Small tables with named rows and columns. After each table, cells are looked up by row and column.

dud.tsv
	figofog	pofogen	sug
vilapun	-13.2	49.4	-44.1
ges	-22.6	2.2	43.9
badin	-25.6	55.2	-40.8
zigop	50.3	41.2	-5.9
bameb	-10.3	-39.6	-14.4
pilokir	2.7	21.8	-39.7
nup	59.7	-51.6	13.5

What is the figofog of badin in dud? -25.6
What is the sug of bameb in dud? -14.4
What is the sug of vilapun in dud? -44.1
What is the sug of zigop in dud? -5.9
What is the figofog of vilapun in dud? -13.2
What is the pofogen of zigop in dud? 41.2
What is the pofogen of vilapun in dud? 49.4
What is the sug of badin in dud? -40.8
What is the pofogen of nup in dud? -51.6
What is the sug of nup in dud? 13.5
What is the figofog of bameb in dud? -10.3
What is the sug of pilokir in dud? -39.7
What is the figofog of ges in dud? -22.6
What is the sug of ges in dud? 43.9
What is the pofogen of pilokir in dud? 21.8
What is the pofogen of badin in dud? 55.2
What is the pofogen of ges in dud? 2.2
What is the figofog of pilokir in dud? 2.7
What is the pofogen of bameb in dud? -39.6
What is the figofog of zigop in dud? 50.3

Table bonapeg
|  | nup | natel | lese | fud | rek | posel | ludovu |
|---|---|---|---|---|---|---|---|
| kep | 8.97 | 6.59 | 9.14 | 5.71 | 4.04 | 7.78 | 7.32 |
| voki | 3.74 | 9.32 | 4.59 | 6.12 | 5.92 | 7.56 | 0.74 |
| famiz | 2.66 | 3.29 | 5.54 | 5.33 | 7.06 | 5.36 | 4.57 |
| fop | 2.50 | 5.54 | 6.84 | 7.91 | 7.16 | 7.01 | 6.22 |
| gep | 3.18 | 6.83 | 9.54 | 4.53 | 6.17 | 4.29 | 4.01 |
| daleso | 8.32 | 5.27 | 2.04 | 6.28 | 3.49 | 4.56 | 7.76 |
| melu | 2.81 | 4.70 | 3.28 | 4.20 | 4.59 | 3.78 | 6.85 |
| viz | 4.23 | 2.87 | 3.90 | 8.42 | 7.11 | 4.29 | 4.61 |
| vovuma | 5.50 | 7.38 | 4.95 | 1.60 | 7.96 | 7.50 | 4.93 |
| pago | 3.53 | 7.34 | 4.34 | 5.07 | 3.54 | 5.44 | 2.65 |
| golomi | 5.84 | 5.15 | 6.26 | 5.86 | 3.08 | 5.43 | 3.65 |
| luk | 7.54 | 7.07 | 3.50 | 6.48 | 7.14 | 6.56 | 4.46 |
| guso | 3.80 | 2.25 | 6.63 | 4.03 | 4.91 | 8.34 | 5.12 |
| dimi | 4.03 | 6.36 | 7.87 | 8.47 | 2.77 | 6.07 | 4.38 |

lese of daleso is 2.04
lese of fop is 6.84
rek of gep is 6.17
rek of daleso is 3.49
rek of fop is 7.16
lese of vovuma is 4.95
nup of dimi is 4.03
ludovu of pago is 2.65
posel of gep is 4.29
nup of golomi is 5.84
lese of pago is 4.34
ludovu of vovuma is 4.93
posel of golomi is 5.43
ludovu of kep is 7.32
nup of daleso is 8.32

zuk =
,laf,rus,direr,piz,tef
sukim,24,40,33,72,9
gokod,24,53,34,71,6
vavib,24,4,13,32,56
bep,24,13,26,63,24
pid,24,81,19,22,46
maf,24,66,16,19,53
gipap,24,4,18,46,42
mefo,24,82,20,23,45
mivo,24,12,25,62,26
fav,24,2,15,37,51
bigosuv,24,80,18,20,48
vumedi,24,3,14,33,55
gokofol,24,13,10,20,65

piz of vavib = 32
tef of bep = 24
tef of mefo = 45
piz of bigosuv = 20
rus of mivo = 12
direr of mivo = 25
tef of gokod = 6
laf of pid = 24
tef of sukim = 9
direr of gipap = 18
laf of vumedi = 24
laf of gokod = 24
piz of pid = 22
rus of pid = 81
laf of mivo = 24
direr of vavib = 13
rus of mefo = 82
rus of fav = 2

Table detuzi
fields: saviri, pesano, dogu, viteza, bine, vot, rinifa, kupebiv, tebo, zemenis
mul: [367, 446, 403, 290, 436, 373, 252, 333, 580, 532]
mebe: [367, 506, 260, 305, 436, 373, 446, 333, 576, 268]
vafo: [445, 227, 379, 311, 436, 373, 651, 125, 596, 268]
lom: [455, 446, 255, 305, 412, 373, 252, 333, 236, 222]
setoli: [367, 402, 426, 305, 436, 373, 252, 333, 576, 574]
kis: [367, 446, 712, 305, 377, 373, 252, 487, 513, 112]
fefefe: [367, 266, 379, 305, 481, 402, 252, 273, 624, 907]
pim: [628, 424, 379, 407, 220, 318, 114, 333, 92, 25]
losimiv: [82, 446, 471, 305, 436, 373, 836, 443, 576, 268]

losimiv, vot => 373
lom, tebo => 236
lom, zemenis => 222
losimiv, zemenis => 268
lom, kupebiv => 333
vafo, bine => 436
pim, saviri => 628
setoli, kupebiv => 333
lom, bine => 412
Row with the largest viteza: pim

gesup
           rok    kuf
bug      24352  36927
mevozol  30569  57702
peta     35906  52407
sado     43919  55872
biduti   82118  61366
velamok  50524  70984
giguza   36592  53447
komari   57275  43969
ligabat  37387  69367
bev      64008  73116
mus      54752  40043
kimo     53718  75528
mubaze   53462  68428

What is the rok of komari in gesup? 57275
What is the kuf of ligabat in gesup? 69367
What is the rok of bug in gesup? 24352
What is the rok of mubaze in gesup? 53462
What is the kuf of bug in gesup? 36927
What is the kuf of mubaze in gesup? 68428
What is the rok of bev in gesup? 64008
What is the rok of giguza in gesup? 36592
What is the kuf of velamok in gesup? 70984
What is the rok of sado in gesup? 43919
What is the kuf of giguza in gesup? 53447
What is the rok of velamok in gesup? 50524
What is the kuf of komari in gesup? 43969
What is the rok of biduti in gesup? 82118
What is the rok of mus in gesup? 54752
What is the kuf of kimo in gesup? 75528

sovos =
	zovup	nilodo	notab	madesuz	vamuzer
soke	23072	70512	35876	-11434	40424
repibul	40734	-4996	29741	-11641	23489
sus	-8680	26591	13518	46054	6346
runurub	19268	43561	38472	48511	40140
nev	32266	58581	9385	40718	-14485
neza	-14231	-29241	26321	-10654	-5200
vopo	5166	-15729	-8347	24533	-3643
kened	-20759	17607	46077	64005	-1260
kem	24617	20659	-56591	49967	20313
togoto	29263	26296	2237	-27218	-26418
neve	-6318	20340	19425	-21757	2568
tatozal	42989	-12046	47002	39836	18497
zosokuf	-23919	21289	-9560	15715	54569
pavufo	6739	30001	58015	-10603	22997

What is the nilodo of pavufo in sovos? 30001
What is the notab of togoto in sovos? 2237
What is the notab of runurub in sovos? 38472
What is the nilodo of kem in sovos? 20659
What is the nilodo of kened in sovos? 17607
What is the vamuzer of neve in sovos? 2568
What is the madesuz of neza in sovos? -10654

Table fofi
      pez  posomi  mepevu  lufopo  dilu  tif
vub    94      45      73     174   186  188
sisi  130      43     116     192   216  131
sani  129      43     118     193   214  131

sisi, lufopo: 192
vub, mepevu: 73
sisi, pez: 130
sisi, mepevu: 116
sani, lufopo: 193
vub, posomi: 45

kuv.tsv
	fegezuf	todiri	leta	vemir	konu	genakag	fube	dugu	nak	gorakib
daritun	2.878	2.279	-1.005	-1.617	-1.784	4.620	-1.432	1.892	-2.334	-5.464
ruvazer	2.418	5.310	-3.263	-0.357	5.146	1.953	-4.015	2.465	0.554	-0.833
feso	-3.598	-1.025	3.855	-2.945	-1.107	2.542	0.107	-5.703	-0.829	-0.632
mubil	4.004	2.241	-4.900	1.716	0.735	-0.745	-0.878	4.772	-0.450	-1.627
vava	-0.537	0.494	-1.887	-1.042	2.196	-1.768	-4.459	1.675	0.127	-0.196
ruriti	6.474	7.721	-3.422	0.420	2.142	7.449	0.294	2.882	-1.197	-4.660
fon	-4.291	-8.453	3.643	0.580	-8.830	-3.598	7.836	-6.314	-1.637	1.190
nakode	5.105	6.238	-6.577	0.724	5.702	0.591	-5.916	7.165	0.408	-1.970
dom	-0.859	-0.164	-2.641	0.585	2.775	-4.147	-2.640	1.225	1.094	2.305

What is the leta of mubil in kuv? -4.900
What is the leta of ruriti in kuv? -3.422
What is the fube of daritun in kuv? -1.432
What is the konu of fon in kuv? -8.830
What is the leta of dom in kuv? -2.641
What is the konu of ruvazer in kuv? 5.146
What is the nak of feso in kuv? -0.829
What is the genakag of ruriti in kuv? 7.449
What is the leta of ruvazer in kuv? -3.263
What is the fube of nakode in kuv? -5.916
What is the leta of nakode in kuv? -6.577
What is the fube of vava in kuv? -4.459
What is the dugu of feso in kuv? -5.703
What is the genakag of mubil in kuv? -0.745
What is the fegezuf of dom in kuv? -0.859
What is the vemir of ruvazer in kuv? -0.357
What is the todiri of feso in kuv? -1.025
What is the fegezuf of ruvazer in kuv? 2.418
What is the nak of daritun in kuv? -2.334
What is the gorakib of mubil in kuv? -1.627
Which row has the largest dugu? nakode

